These are the activations of a small neural network, seen along a few directions. Each row is one input.
Each table varies a few parts of the input and shows all the possible inputs, shuffled.
A made-up example of a description, with smaller parts first: one of 4 places along a line, together with either a single point or one of 9 places along a line or (one of 2 separate values, together with one of 5 places around a ring).
Shared parts are said once, and a part with two or three values counts as separate values.
In the rows, zero is written as 128.

Other details of the inputs vary at random and push rows far along two fixed directions, the same in every table; ignore that.

Rows:
R1: [132  98 139 178 109 159  87 155 107 146 138 171 132  85 143]
R2: [192 164  67  27 143  98 166 112 130 153 148  58 135 193 130]
R3: [ 65 146 162 134 144 142 133  42 145 105 116 112 119 134 131]
R4: [164 112 133 120 130 104 142 144 137 117 130 125 125 143 126]
R5: [116  96 135 184 107 124  86 172 126 143 124 189 128  86 119]
R6: [134 122 119 114 129 137 119 122 116 152 133 120 132 135 141]
R7: [188  97 125 118 130 114 126 204 118 125 120 139 125 108 107]
R8: [130 138 115  82 144 123 139 162 133 132 125 110 123 127 115]
R9: [144 103 137 166 118 149 114 180  98 132 113 168 141 101 114]
R10: [147 135 123 121 131 130 147 130 116 127 121 117 143 129 130]
R11: [132 132 111 123 121  97 131 128 144 143 132 131 130 124 133]
R12: [180  96 105 114 122  93 102 203 127 154 135 149 123 105 116]
R13: [160 176  74  21 158 105 183 113 122 150 136  52 122 187 121]
R14: [131 110 138 164 123 163 117 180  99 145 117 169 124  99 113]
R15: [125  86 149 170 126 143  88 206 112 128 133 178 117  89 145]
R16: [137 123 117  99 141 138 139 158 104 154 126 121 121 129 130]
R17: [171 113 119 117 140 133 149 206 108 154 114 150 125  97 111]
R18: [172 178  79  41 157 101 206 123 137 144 120  82 136 189 104]
R19: [149 134 126 130 125 117 150 129 137 108 118 134 137 143 112]
R20: [ 91 154 128 148 116 147 115  46 137 120 140 124 138 153 142]
R21: [166 118 127 115 126 125 129 152 121 118 129 113 124 135 121]
R22: [151 179  66  38 138  85 192 118 159 144 131  76 143 194 115]
R23: [125  94 151 160 129 165  92 181  96 141 121 158 109  79 116]
R24: [ 81 152 137 148 114 106 118  38 168 109 138 121 130 136 149]
R25: [ 41 143 162 175 122 159 109  85 146 101 120 154 129 109 127]
R26: [ 93 156 154 145 125 122 146  37 160  82 124 107 133 144 137]
R27: [ 83 145 160 154 121 128 115  26 153  82 144  92 114 157 142]
R28: [ 93 139 162 145 122 136 128  45 146  88 126 104 127 152 144]
R29: [167 172  66  30 140  80 196 135 157 152 132  70 141 180 124]
R30: [121  93 139 163 117 157  72 159 102 148 135 155 120  85 131]
R31: [157 100 110 111 129 139 118 194  94 172 129 142 126 110 130]
R32: [ 69 147 159 136 137 155 129  44 133 112 122 106 118 140 139]
R33: [ 58 157 149 113 141 135 138  59 156 104 123 103 127 142 137]
R34: [136  81 140 164 112 115  81 178 128 144 128 179 125  86 131]
R35: [168 165  93  37 157  86 180 102 140 120 121  60 140 179 111]
R36: [127 140 116 115 136 142 145 142 108 148 129 123 125 122 133]
R37: [114  85 145 167 115 119  82 161 129 142 124 173 122  84 131]
R38: [194  94 122 122 130 104 125 206 122 129 132 138 119 118 110]
R39: [ 34 145 171 175 124 158 111  68 150  97 123 141 124  98 141]
R40: [202 104 111 131 122 107 145 215 119 136 127 158 132 130 106]
R41: [120 124 114 104 128 113 118 152 143 139 130 118 123 119 118]
R42: [ 82 140 167 146 128 125 129  35 158  79 119 111 129 144 137]
R43: [ 65 164 133 149 119 149 119  19 141 118 136 113 135 156 143]
R44: [189 103  95 126 115  98 120 219 124 161 129 172 136 114 112]
R45: [119 105 139 185 120 148  95 197 114 124 133 188 125  96 134]
R46: [152 129 131 136 124 107 149 123 143 110 134 125 128 137 130]
R47: [132 147 103 105 136 138 152 143 108 149 127 124 129 144 120]
R48: [153 132 125 143 116 122 143 128 129 116 137 128 130 157 126]
R49: [140 126 128 113 136 130 126 128 114 121 122 107 132 129 121]
R50: [111  89 141 151 117 133  96 185 129 143 122 166 125  84 125]
R51: [147 121 130 110 136 129 139 134 113 128 118 114 139 136 128]
R52: [157 104 105 110 130 138 109 196  94 168 135 133 119 105 121]
R53: [ 72 129 168 183 123 171 111  87 121 117 123 145 117  97 138]
R54: [142 120 122 118 124 136 115 119 119 145 138 124 133 137 144]
R55: [ 79 159 154 162 116 142 134  26 149  81 127 113 133 160 134]
R56: [126 131 131 108 147 131 134 130 126 129 119 115 114 120 110]
R57: [111 103 136 173 115 161  96 161 101 154 131 165 124  80 138]
R58: [ 82 128 175 196 108 155 109  66 137  88 127 139 128 112 145]
R59: [ 53 160 150 141 137 131 108  38 157  83 146 100 112 150 154]
R60: [ 60 149 141 138 124 106 100  27 166 106 135 104 118 137 137]
R61: [131  96 153 175 124 140 110 172 111 123 111 173 138  73 121]
R62: [171 129 121 127 121 115 152 141 129 124 140 116 129 148 135]
R63: [187 153  89  32 157  85 193 130 133 133 116  73 147 180 115]
R64: [127 102 147 175 123 142 110 167 111 120 107 178 141  89 109]
R65: [168 178  59  39 143 107 189 118 124 164 136  75 140 197 122]
R66: [ 45 142 169 197 121 152  97  65 147  87 141 147 119 112 163]
R67: [176 110 101 121 121 138 125 196  99 171 135 144 135 109 133]
R68: [166 112 132 126 124 118 137 145 125 123 136 120 123 148 134]
Description of these inputs: one of 4 places along a line, together with either a single point or (one of 2 separate values, together with one of 8 places along a line).
Q: Changing only the place on the line of 4 turns R15 into R66. The same change can be made to R68. Which row results?
A: R62
Q: Changing only the place on the line of 4 turns R55 into R58. The same change can be made to R9. Which row results?
A: R10
Q: A walk changes only the place on the line of 8. It starts at R27 and steps to R21. List the rest of the walk in order.
A: R49, R23, R13, R52, R30, R2
Q: Which other rows does R34 become when the place on the line of 4 takes its other values? List them by row number.
A: R12, R24, R44
Q: Which other rows does R43 become when the choice among 2 separate values takes its other values? List them by row number.
A: R5
